Each row below holds a small network's activations on one input, seen along a few directions.
Each table varies a few parts of the input and shows all the possible inputs, shuffled.
Descriptions start from the smaller parts, as in this example, which fits no table here: one of 6 places along a line, together with either a single point or one of 9 places around a ring or (one of 3 separate values, together with one of 5 places around a ring).
Shared parts are said once, and a part with two or three values counts as separate values.
In the rows, zero is written as 128.

Rows:
x1: [124 143 101 136 127  65 126 122 100 151 128  65  95]
x2: [165 154 148 130 122 109 131 110 136 126 126 153 209]
x3: [150 111 106 119 142 137 135  63  92 161 115 135 188]
x4: [114 149 111 130 127  88  79  68  97 128 112 129 162]
x5: [160 127 125 138 194 180 126 158 148 134 126 140 132]
x6: [164 126  91 138 166 174 105 149 158 129 110 176 167]
x7: [128 116  92 138 167 117 105  64  72 132 113 152 156]
x8: [203 127 133 131 171 192 111 131 154 132  72 128  99]
x9: [ 43 141 122  79  56 154 100 154  82  64 123 175 139]
x10: [ 41 139 119 115  57 137 156 192  90  80 128 104  64]
x11: [138 155 128 106 109 110 126  45 115 143 137 126 191]
x12: [ 70  93 172 140  80 110  86 106 146 113 182 207 133]
x13: [147 145 118 114 111  86 166 100 120 167 152  57 122]
x14: [188 155 117 123 124 135 140 143 199 118  89  82  74]
x15: [149 115 136 119 168 143 148  77  81 173 132 101 148]
x16: [135 144 117 104  94  69 139  92 137 149 129  72 165]
x17: [ 39 134 112  87  45 121 123 181 106  58 126 120 113]
x18: [115 145  93 125 118  51 110  96 115 119 129  88 130]
x19: [144 154 111 136 143 126 145 178 191 127 133  87 108]
x20: [146 162 114 129 135 150  90 141 189 114 115 160 174]
x21: [172 114 158 141 180 143 150 135 105 158 122 126 165]
x22: [177 117 125 139 158 136 147 115 111 138 118 170 201]
x23: [154 145 135 148 176 164 136 178 163 146 132 102 104]
x24: [ 38 130 142 119  88 168 151 200  67 117 111 119  65]
x25: [175 135 158 145 167 126 174 145 116 156 155  99 134]
x26: [133 139 121 147 165 102 130 113  70 158 136  84  87]
x27: [181 158 108 113 109 121 117 134 215  95  78 103 114]
x28: [199 149 141 138 159 173 133 145 167 133  90  98  70]
x29: [ 69  66 182 164 117 123 134 148 134 152 183 150  70]
x30: [ 77  61 149 142 119 129 107 111 122 131 171 229 125]
x31: [ 50 104  97  87  98 175 125 157  60  84 111 199 131]
x32: [155 146 136 126 114  75 152 137 161 124 132 100 181]
x33: [169 146 137 133 131  89 181 143 141 140 157  84 137]
x34: [ 73  58 181 144 142 134 124 127 118 142 181 194  94]
x35: [136 158 103 124 131 115 127 156 209  98 134 112 148]
x36: [207 127  97 132 149 186 100 112 162 116  69 169 129]
x37: [127 116 125 143 183 121 105  99  62 160 105 110 118]
x38: [ 40 109 134  96 118 182 140 178  53 106 107 163  93]
x39: [ 68  75 162 160  83  94 133 149 156 127 190 130  73]
x40: [ 67  84 156 149  72  85 114 121 169  98 197 156 108]
x41: [192 167 120 118 118 160  92  95 191  95  81 156 137]
x42: [153 138 141 129 144 121 157 111  92 186 138  68 121]
Question: Describe the family of inputs behind these rows.
Answer: one of 6 places around a ring, together with either one of 2 separate values or one of 5 places along a line
Question: Changing only the place on the ring of 6 turns x15 into x11. The same change can be made to x21. Which row results?
Answer: x2
Question: Changing only the place on the ring of 6 turns x30 into x40. The same change can be made to x22. Which row results?
Answer: x32
Question: Change only the choice among 2 separate values in x40. List by row number the other rows that result.
Answer: x17
Question: List by row number the other rows that have the place on the ring of 6 in common with x10.
Answer: x1, x13, x14, x19, x33, x39
Question: Change only the place on the line of 5 in x26. List by row number the other rows that result.
Answer: x23, x25, x28, x42

Rows:
x43: [113  88 137 139 125  86  83  74  77 148 155 187 176]
x44: [213 133 141 137 178 121 155  73 125 191 129  41 124]
x45: [ 60  64 157 108  81 161 113 126  59 109 125 203 131]
x46: [125  78 160 152 155 195 116 152 146 103 117 203  92]
x47: [113 151 154 134  84 154 111 208 208 101 136 123  96]
x48: [ 30  80 145 108 122 160 142 156  39 148 158 175 136]
x49: [ 33  89 113  87  51 143 106 136 122  82 114 189 147]
x50: [105  91 153 145 196 191 143 182 125 136 148 172 100]
x51: [ 93 110 142 146 145  69 130  78  69 175 164  69  98]
x52: [ 81 115  93 119  90  70  75  75 145 114 147 170 182]
x53: [103  88 155 153 155  78 112  83  56 168 157 156 158]
x54: [ 36 138 153  96  38 121 132 171 116  84 136 136 134]
x55: [187 200 114  94 130 133 116 153 170  82 100 108 141]
x56: [174 168  72 104 143 163 100 112 175  73  77 164 151]
x57: [180 143 116 139 173 191 104 103 117 129  61 173 159]
x58: [195 155 116 126 191 151 135 127  99 145  81  72  76]
x59: [ 90 153 158 133  70  40 105  95 148 109 138 116 146]
x60: [202 125 137 155 199 148 149  84 114 181 148 118 202]
x61: [ 35 108 142 116  92 146 150 138  44 159 153 112  57]
x62: [184 157  76 122 120 131 113  71 204 135 128 148 202]
x63: [125 134 125 153 105 124 152 229 180 127 133  85  48]
x64: [211 153 107 130 136  72 185 123 176 148 130  30 144]
x65: [198 173  86 111 152 105 153 172 142 108  93  56 100]
x66: [196 185 132 115 116 100 139 107 205 130 142  83 185]
x67: [ 96 137 128 157  91  20 154 107 123 135 135  66 106]
x68: [174 148 114 136 214 176 136 130  94 135  96 143 159]
x69: [125 112 151 140 163 171 141 173 128 149 139 105  18]
x70: [ 39 138 115 123  52  98 168 183  85 101 160  88  78]
x71: [217 122 136 141 158 145 124  56 136 172 117 168 191]
x72: [107 103 112 122 115 178  98 162 210  64 123 180 103]
Question: Describe the family of inputs behind these rows.
Answer: one of 5 places around a ring, together with one of 6 places around a ring
Question: Changing only the place on the ring of 5 turns x51 into x44. The same change can be made to x59. Which row results?
Answer: x66
Question: A walk changes only the place on the ring of 5. It starts at x67 and steps to x64. List the rest of the walk in order.
Answer: x65, x63, x70

Rows:
x73: [183 143 140 147 161 146 139 138 153 146 115 105 123]
x74: [184 145 118 126 159 159 118 130 173 124  94 122 116]
x75: [ 75 134 122 114  89 132 123 162 131  89 127 144 120]
x76: [ 67  60 144 130 131 135  87  73  71 130 163 244 183]
x77: [198 121 123 131 173 154 107  37  92 160 115 184 226]
x78: [163 153 112 134 147  82 133 116 133 148 118  76 131]
x79: [ 80 107 137 129 105 126 148 148  97 143 155 115  86]
x80: [ 90 106 146 130 107 146 145 170 112 126 140 143  90]
x81: [ 87 120 124 119 112 160 121 168 120  87 118 159  96]
x82: [ 73 129 141 106  86 100 128 147 122 105 138 117 116]
x83: [181 152 105 129 133 133 129 129 186 123 115 111 140]
x84: [170 151 127 142 167 120 145 123 134 158 131  84 123]
x85: [ 64 118 130 121  96  93 125 136  95 125 133  95 105]
x86: [178 153 123 135 127 105 145 117 173 129 129  93 138]
Question: Describe the family of inputs behind these rows.
Answer: one of 2 separate values, together with either a single point or one of 6 places around a ring
Question: Changing only the choice among 2 separate values turns x82 into x86. The same change can be made to x85. Which row results?
Answer: x78
Question: Change only the choice among 2 separate values in x84. List by row number the other rows that result.
Answer: x79

Rows:
x87: [108 123 165 137 101 127 137 150 141 146 146  78  44]
x88: [188 166 112 125 132  99 158 114 217 108 135  98 168]
x89: [106 143 136 129 116 192 118 222 146  78  70 135  50]
x90: [164  81 171 157 166 134 122  76 116 168 144 157 123]
x91: [ 59 111 131  90 102 107 135 112  43 138 129 132 168]
x92: [189 171  94 128 141 117 161 107  89 164  97  79 163]
x93: [184 157  75 123 149  86 128 100 158 129 109  70 145]
x94: [136  85 114 157 192 128 119  94 112 159 142 151 132]
x95: [ 57 124 123 114  94  67  78 110  97 120 139 143 142]
x96: [ 77 119 110  92  72 168  92 133 109  48 100 204 152]
x97: [ 82 119 159 122  68  87  97  85 109 130 149 156 128]
x98: [107 112 143 133  96 127 161 213 196 118 168  95  90]
x99: [ 92 147 138 128 135 136 182 170  54 145 134  76  77]
x100: [193 195  81 108 142 177 114 121 182 106  65 130 149]
x101: [204 150 127 118 125  94 134  80 166 137 112  77 138]
x102: [159 118 138 134 186 227  79 132 119 122 104 213 138]
x103: [156 102 171 161 172 133 126 127 169 146 162 184 161]
x104: [ 79 124 130 125  56  84 124 138 156  93 179 179 171]
x105: [138  89 131 138 185 160 158 105  50 177 132 134 166]
x106: [ 81 124 110 138 131 110 139 171 132 129 143  69  52]
Question: Describe the family of inputs behind these rows.
Answer: one of 4 separate values, together with either a single point or one of 4 places along a line
Question: Changing only the choice among 4 separate values turns x97 into x90. The same change can be made to x95. Which row results?
Answer: x94
Question: Change only the choice among 4 separate values in x103. List by row number the other rows that result.
Answer: x88, x98, x104

Rows:
x107: [172 165 114 128 129 100 145 142 172 122 122  84 145]
x108: [172 148 121 135 150 133 155 144 143 141 112  72  84]
x109: [ 25  99 140 125  63 115 124 183 128  91 159 141  62]
x110: [174 167 126 127 127 118 135 133 176 128 117  80 118]
x111: [ 24 110 142 114  71 114 142 173  65 112 151 123  91]
x112: [173 150 120 130 140 126 144 148 165 133 107  74  98]
x113: [131 117 109 128 151 117 105  71 100 148 129 152 177]
x114: [137 118 125 128 141 135  93  76 109 129 116 176 165]
x115: [123 111 132 134 154 173 115 142 120 120 124 184 140]
x116: [139 101 151 144 157 115 129  82  98 168 153 149 167]
x117: [139 121 128 115 126 162 122 114 133 117 118 173 161]
Question: Describe the family of inputs behind these rows.
Answer: either one of 2 separate values or one of 4 places along a line or one of 5 places along a line
Question: A walk changes only the place on the line of 4. It starts at x107 and steps to x110. List the rest of the walk in order.
Answer: x112, x108
